Each row below holds a small network's activations on one input, seen along a few directions.
Each table varies a few parts of the input and shows all the possible inputs, shuffled.
A made-up example of a description, with smaller parts first: one of 4 places along a line, together with either a single point or one of 9 places along a line or (one of 2 separate values, together with one of 8 places around a ring).
Shared parts are said once, and a part with two or three values counts as separate values.

Other details of the inputs shift rows strongly along two fixed directions, in all tables alike. That doesn't count.

A family of inputs:
r1: [  6  33  63 -52 -46 -16 -32 -13  -7   6  57 -67  26]
r2: [ 22  18 -20   3   4 -12  36 -15  11 -20 -30  18  -3]
r3: [-29  26  48  -5   6 -13 -34 -11  13 -11  38 -40  -3]
r4: [ -4   2 -55   7 -16  55  26  79  21  41 -46  73  52]
r5: [-42  22  29   2  -8   6 -42  22  16  24  38   2   2]
r6: [-20 -22 -35  17  10  73   2  87  29  53 -37  46  -6]
r7: [ 16  18 -26  15  10  -7  30 -21  -9 -16 -63  67   2]
r8: [  3 -42  12  23 -14  -9 -36 -54 -37 -15  58 -40  36]
r9: [ 16 -37   5  18  -6 -20 -33 -56 -31   5  64 -44  26]
r10: [ 34  27 -17 -12   5 -34  12 -33   1  -1 -40  46  -9]
r11: [  5 -75 -42  24  32 -45  39 -25 -33 -13 -10  13  -5]
r12: [  3  44  35 -42 -35  25 -31   7  -9  40  23  33  62]
r13: [ 18   6 -55 -17 -20  29  13  68  37  66 -37  64  35]
r14: [ -6  18  52 -47 -49  63 -39  53 -17  18  48 -31  49]
r15: [ 11  -7 -55  -6 -14  74  14  88  23  41 -47  80  29]
r16: [-26  17  53  -9   7  11 -45  -3   5 -27  35 -32 -16]
r17: [ 20   4 -23  29  38 -47  69 -64   4 -73 -41 -29 -71]
r18: [ 29   3 -24  14  34 -63  55 -68  12 -59 -39 -33 -77]
r19: [-32 -11 -34  30   3  57  10  85  26  54 -31  39  19]
r20: [ 40  22  -9 -16   4 -42  15 -28   2 -11 -28   7 -13]
r21: [ 36 -76 -66  51  13   6   8 -17 -21 -15 -27  27 -24]
r22: [ 16 -67 -42  12  36 -57  34 -31 -33   6   3   0 -10]
r23: [-18 -11 -47  50  37  13  11  28  22  -8 -53  55 -61]
r24: [-15  30  62 -27 -42  15 -17   4 -25 -14  44 -55  46]
r25: [-15  23  50  -9  11 -43 -36 -42  19 -25  33 -49 -31]
r26: [-34  18  30 -10 -11  -9 -52  15  26  30  36   1  -7]
r27: [-23  24  54 -22 -29  24  -9   7  -8 -11  51 -48  33]
r28: [ 10 -10 -34  14  15  39  34  31   6 -13 -42  15 -32]
r29: [ 46  20 -10  12  34 -63  55 -78 -12 -67 -55  -1 -45]
r30: [-41  25  52   5   4  -2 -33  -8   3 -24  35 -36   6]
r31: [ 22 -83 -24  10  26 -29  28 -16 -35 -23  -6  15 -24]
r32: [-24  16  50 -33 -29  14 -48  31  29  55  52 -34  26]
r33: [ 38 -59 -72  41  22 -35   2 -38  -5  27  -9   7 -16]
r34: [-27  21  62 -15 -14   8 -29   4  10  15  50 -49  15]
r35: [-42  21  42 -16 -23  27 -16   8  -6  -5  41 -43  23]
r36: [  1   5 -20  29  39 -47  55 -69   2 -68 -41 -36 -75]
r37: [-18  13  49 -27 -11  24 -23 -10 -10 -35  34 -50 -18]
r38: [ -9  32  53 -44 -51  32 -28  34 -10  34  58 -45  62]
r39: [  9   5 -49   4 -14  46  18  80   7  46 -56  74  55]
r40: [ 15   6 -43  -4 -13  58   0  59   3  49 -59 107  28]
r41: [  31  -69  -55   17   58 -105   52  -78  -26  -24  -15   -2  -60]
r42: [ 38  35  67 -33  -8 -24 -14 -58 -31 -71  16 -35  -7]
r43: [-16  -7 -55  -6  -5  42   4  75  38  77 -30  31   5]
r44: [-39  25  45  23  11 -22 -23 -29  -1 -36  28 -21 -24]
Description of these inputs: one of 4 places along a line, together with either one of 2 separate values or one of 9 places along a line.
Changing only the place on the line of 4 turns r42 into r39. The same change can be made to r21. Which row results?
> r8
Changing only the place on the line of 4 turns r20 into r29. The same change can be made to r25. Which row results?
> r3
Which other rows does r6 become when the place on the line of 9 takes its other values? List them by row number.
> r14, r15, r16, r23, r28, r37, r40, r42

A family of inputs:
r45: [  20  -38 -104   47   29   20   63   50    9   18  -90   68   -7]
r46: [-16  44  89 -36 -12 -25 -38 -60  -4 -51  60 -74 -12]
r47: [-15   4  -7  -7  -7  45  -6  64  18  32  -8  20   1]
r48: [-18  28  44 -27 -31  40 -49  33  11  35  46  -5  42]
r49: [-14   9  15  -6 -16  45 -30  37   7  24  13  10  18]
r50: [-10  32  77  -9 -12  -9 -17 -56 -14 -53  50 -69   0]
r51: [-25  12  13 -17 -20  53  -9  69  16  36  14  -2  32]
r52: [ 28  -9  19 -13  -1 -28   2 -53 -28 -37  14 -31 -17]
r53: [-22  15  43 -24 -35  40 -47  35  -9  24  47  -7  43]
r54: [ -2 -14 -40  16   7  34   7  46   2  26 -31  54   8]
r55: [  0   8  -6 -20 -27  25 -27  57  13  62  11  27  56]
r56: [ 12  15 -32  30  46 -51  56 -37  22 -46 -64   4 -78]
r57: [-17  33  87 -31 -16  -8 -40 -48 -12 -51  55 -74 -15]
r58: [  6   5  -9  19  19 -31  21 -38   2 -47 -27   8 -36]
r59: [  1   3 -65  32  17  17  27  43  34  38 -70  63 -16]
r60: [-14  20   3  -9 -20  12 -16  32  13  32   6  21  29]
r61: [ 30 -21 -80  13   9   3  33  29  14  40 -56  56  -3]
r62: [ -1  11  38   1   4 -23  11 -52 -25 -53  19 -36  -6]
r63: [-29  13   3 -13 -26  63 -17  70  15  41  10   2  39]
r64: [ 11 -27 -39   5   3  20  13  28  -4  22 -33  42   7]
r65: [-25 -32  17 -18 -21  19 -56  31  -4  62  73 -16  49]
r66: [-27 -23  17 -19 -25   8 -59  34   3  74  74 -17  55]
r67: [ 28 -10   4  -4   5 -29  26 -53 -27 -41   3 -34 -14]
r68: [ 12 -12 -46  52  36 -34  66 -40  -4 -68 -67  12 -59]
r69: [-17 -22  56 -11 -10 -32 -35 -53 -29 -19  90 -83  11]
r70: [ 15  18  46 -19  -2 -57   0 -77 -19 -41  25 -36 -11]
r71: [ 16  -6   2 -28 -20  13 -16  13  -6  28  23   3  31]
r72: [ -6   1 -46  10  13  32  21  68  35  36 -44  49 -10]
r73: [ 20  -7 -37  36  46 -46  47 -56  -3 -54 -61  25 -60]
r74: [ 14 -18 -56  12   6  20  11  48  16  34 -42  56  15]
r75: [ 19 -16 -11  15  21 -36  46 -54 -20 -52 -27 -12 -26]
r76: [ 16   9 -25  29  39 -57  43 -63  -3 -46 -51  15 -55]
r77: [ -6  36  25  -2   9 -41   5 -49   9 -38  -8 -34 -41]
r78: [  3 -50 -13  33  30 -42   3 -45 -16 -22  12 -23 -43]
r79: [  7  -7   9 -12 -17  24 -23  26 -10  20  14   6  30]
r80: [  4  -3   9 -25 -20  18 -19  22  -2  34  20  14  42]
Changing only one part turns r76 into r73. The same change can be made to r59. Which row results?
> r48
What is each input in this table made of?
> one of 4 places along a line, together with either a single point or one of 8 places along a line
Which other rows does r63 become when the place on the line of 8 takes its other values? List them by row number.
> r45, r50, r51, r62, r67, r68, r75
Which other rows does r54 become when the place on the line of 8 takes its other values? List them by row number.
> r47, r49, r52, r53, r57, r64, r79

A family of inputs:
r81: [-12 -46 -45  18  -1  24  -4  51   9  53  12   7  18]
r82: [-23 -23  34 -19 -23  28 -50  19 -15  35  77 -34  43]
r83: [ 27  -4  26  15  16 -43  26 -84 -35 -85  -4 -38 -30]
r84: [ 18 -10 -33 -16 -19  43  21  59  -3  38 -23  36  46]
r85: [ -1 -25 -90  29  18  33  14  85  37  75 -66  96   4]
r86: [  7  46  47 -58 -46  13 -31  15   2  35  41 -10  58]
r87: [-26   9  36 -29 -23  -4 -55  23  12  56  67 -33  35]
r88: [-52  44  75 -17 -28  65 -34  40  11 -20  42 -51  11]
r89: [-23 -36   1  -3 -16  28 -32  33  -6  47  47 -18  32]
r90: [-30  71  73   6  21 -25   7 -53  23 -92  -6 -59 -78]
r91: [ 11 -26  14  18  19 -33  10 -57 -23 -55  11 -29 -31]
r92: [ 36  -5  -8  15  26 -45  56 -74 -27 -83 -43 -16 -44]
r93: [   3   35   79  -18    2  -70  -19 -107  -23  -75   45  -60  -24]
r94: [ 35  -1  26   3  14 -48  30 -90 -39 -92  -5 -42 -41]
r95: [  24  -55 -109   75   56  -18   87  -11   -5  -38 -107   65  -63]
r96: [  12  -40 -116   66   67  -34   60    4   31    7 -103   73  -76]
r97: [-21 -21 -53  14   5  21 -12  69  30  81 -18  48   9]
r98: [  7  14 -24  -6 -12  25  -8  40  16  45 -23  52  32]
r99: [  1  45  49 -55 -43  18 -35  13  -1  32  40  -6  57]
r100: [  8  29  17 -37 -33  22 -31  27   4  38  14  18  42]
What is each input in this table made of?
> one of 2 separate values, together with either a single point or one of 9 places along a line
Changing only the choice among 2 separate values turns r86 into r84. The same change can be made to r98. Which row results?
> r83
Which other rows does r88 become when the choice among 2 separate values takes its other values? List them by row number.
> r90
